Each row below holds a small network's activations on one input, seen along a few directions.
In each table, some parts of the input vary, and every possible input appears once, in random order.
Descriptions start from the smaller parts, as in this example, which fits no table here: one of 4 places along a line, together with either a single point or one of 9 places along a line or (one of 2 separate values, together with one of 5 places around a ring).
Shared parts are said once, and a part with two or three values counts as separate values.
(in the rows, 128 means zero)

Other details of the inputs shift rows strongly along two fixed directions, in all tables alike. That doesn't count.

Table:
row 1: [168  98  84 150 147  96 149  98 134 101  65 110 148 126]
row 2: [158  90  79 154 124 105 144 101 132 106  90 106 124  98]
row 3: [162  93  72 151 118 110 136 102 146 102  94 112 116  96]
row 4: [149  97  79 151 108 111 134 114 143 106 102 120 131 104]
row 5: [ 97 157 159 130 121 123 123 148  79 136 144 105 133 183]
row 6: [176  78  58 144 109 115 130 105 187 106 106 142 118  60]
row 7: [ 90 165 160 122 130 122 120 152  86 120 126 104 162 201]
row 8: [158  95 101 148 128 110 132  89 121 126  93  95  97 121]
row 9: [173  89  78 154 129 102 136  97 144 111  87 112 103  99]
row 10: [ 93 152 160 108 127 124 109 144  90 135 132 115 173 181]
row 11: [ 97 163 158 123 138 123 123 156  99 125 128 118 155 193]
row 12: [ 90 164 165 122 136 123 127 150  79 125 123 104 165 195]
row 13: [166  84  65 154 117 108 139 108 165 106  95 132 119  83]
row 14: [130 163 177  83 145 203 110 137 187 160 189 193  57  52]
row 15: [ 93 154 151 105 120 125 104 147  95 133 134 115 169 189]
row 16: [125 157 163  78 124 210 103 148 218 157 208 217  82  27]
row 17: [115 172 178  87 154 183 118 147 160 142 162 175 111 108]
row 18: [ 98 152 161 111 137 116 120 146  95 140 135 125 177 186]
row 19: [ 91 151 158 133 130 122 141 155  80 134 149 114 150 173]
row 20: [161  84  75 154 115 109 142 101 147 106  91 122 129  83]
row 21: [156  87  81 154 118  97 144 111 149 113 108 129 150  98]
row 22: [ 90 154 150 135 124 117 133 162  89 133 149 116 144 183]
row 23: [161  88  80 161 134  94 157 104 130 109  89 112 134 110]
row 24: [160  96 101 156 138  92 152 103 114 117  91 104 125 125]
row 25: [ 96 149 172 126 129 125 128 130  74 149 141  96 119 183]
row 26: [161  92 106 148 134 106 141  85 119 124  93  96 100 118]
row 27: [ 99 151 169 131 134 120 136 147  74 139 144 108 137 176]
row 28: [154  99  97 153 126 103 136 105 115 115  93  98 117 121]
row 29: [171  78  64 146 107 117 129 103 177 107 105 133 124  60]
row 30: [ 96 150 161 109 132 122 114 145  90 135 135 119 175 181]
row 31: [133 174 175  68 156 220 101 144 218 149 180 212  69  49]
row 32: [134 158 187  84 156 196 119 125 186 174 189 191  47  69]
row 33: [ 95 153 151 109 127 120 108 152  98 136 134 121 169 191]
row 34: [146  94  84 155 113 107 139 116 134 110 100 116 136 108]
row 35: [ 82 144 153 137 110 109 133 162  77 132 156 112 181 185]
row 36: [ 98 153 164 127 121 127 122 133  77 146 143  98 117 192]
row 37: [120 164 166  89 139 202 113 152 188 154 193 194  73  61]
row 38: [ 86 149 143 128  98 120 121 163  95 129 159 116 166 176]
row 39: [176  84  73 125 129 119 113  89 169 108  79 126 132  80]
row 40: [ 91 148 156 139 127 115 146 159  89 139 150 130 164 177]
row 41: [160  96  96 148 129 106 133  92 128 126  94 102  95 127]
row 42: [122 158 167  89 138 203 119 150 197 156 197 213  84  48]
Each input here is: one of 6 places along a line, together with either one of 2 separate values or one of 5 places along a line.
The inputs of row 12 and row 7 match in every part but the place on the line of 6. If row 20 is changed in the same way as row 12 into row 7, which row does it become?
Answer: row 4
The inputs of row 22 and row 19 match in every part but the place on the line of 6. If row 6 is changed in the same way as row 22 into row 19, which row does it become?
Answer: row 35
Which other rows does row 33 become when the choice among 2 separate values takes its other values? List them by row number.
Answer: row 11
Which other rows does row 26 become when the place on the line of 6 takes its other values? List them by row number.
Answer: row 8, row 25, row 32, row 36, row 41

Table:
row 43: [134 157 166  85 148 175  97 112 154 153 143 144  69 121]
row 44: [135 162 166  93 159 174 109 118 153 146 136 147  65 123]
row 45: [115 101 100 153 114  55 132 120  54 103  68  63 226 211]
row 46: [150 101  94 141 103 129 124 111 152 121 128 123  95  86]
row 47: [188  91  92 122 134 145 117  72 180 125 101 129  58  51]
row 48: [ 64 203 228 107 153 158 133 178  72 166 190 135 114 196]
row 49: [ 87 155 158 148 120 121 150 167  84 136 162 120 135 172]
row 50: [166 133 123  82 151 192 103 111 225 123 129 194  93  27]
row 51: [152  95  80 167 110 103 143 111 127 106  99 100 109 111]
row 52: [ 79 144 127 117  93 115 110 180 118 125 161 146 216 165]
row 53: [172  75  67 178 130  67 149  75  87  93  40  49 119 150]
row 54: [ 60 187 219 114 135 154 138 179  79 172 207 144 128 180]
row 55: [ 96 186 203  88 141 206 116 159 155 167 207 181  59  96]
row 56: [ 59 180 201 138 135 123 151 177  41 153 171 106 146 218]
row 57: [172 115 131  98 144 179 112  95 203 155 152 177  45  29]
row 58: [ 72 137 110 141  84  80 115 175  70 102 122  91 241 220]
row 59: [ 84 135 147 155 106  85 135 138  27 130 122  54 158 227]
row 60: [168  95  53 127 110 141 115 125 220  90 107 173 142  39]
row 61: [ 88 141 153 138 101 116 129 157  84 147 170 116 141 170]
row 62: [175  68  69 164 132  59 136  66  92 107  36  57 135 164]
row 63: [179  71  72 171 144  58 153  70  97 102  37  64 137 159]
row 64: [ 95 182 189  64 137 191  88 155 157 150 177 175 134 119]
row 65: [145  77  85 173 111  69 149  95  79 118  85  70 143 151]
row 66: [ 62 196 230 105 147 153 130 175  72 174 198 136 124 196]
row 67: [136 119 123 139 120 140 144 133 158 138 159 158 102  81]
row 68: [195  71  52 151 143  94 145  80 163  82  44 118 154  76]
row 69: [121 163 137  84 128 201 111 178 234 132 197 239 128  37]
row 70: [109 108  82 156  98  74 142 158 111  96 112 119 232 164]
row 71: [184  90  86 117 145 138 129  93 204 110  97 167 133  39]
row 72: [198 102  98 124 166 143 134  76 189 120  84 145  59  62]
The inputs of row 68 and row 64 match in every part but one. If row 69 is changed in the same way as row 68 into row 64, which row does it become?
Answer: row 58
What is each input in this table made of?
Answer: one of 5 places around a ring, together with either one of 2 separate values or one of 4 places along a line
Which other rows does row 67 become when the place on the line of 4 takes its other values? List them by row number.
Answer: row 54, row 63, row 66
Which other rows does row 60 become when the choice among 2 separate values takes its other values? List them by row number.
Answer: row 50
Which other rows does row 57 become when the place on the ring of 5 takes its other values? List them by row number.
Answer: row 47, row 48, row 53, row 66
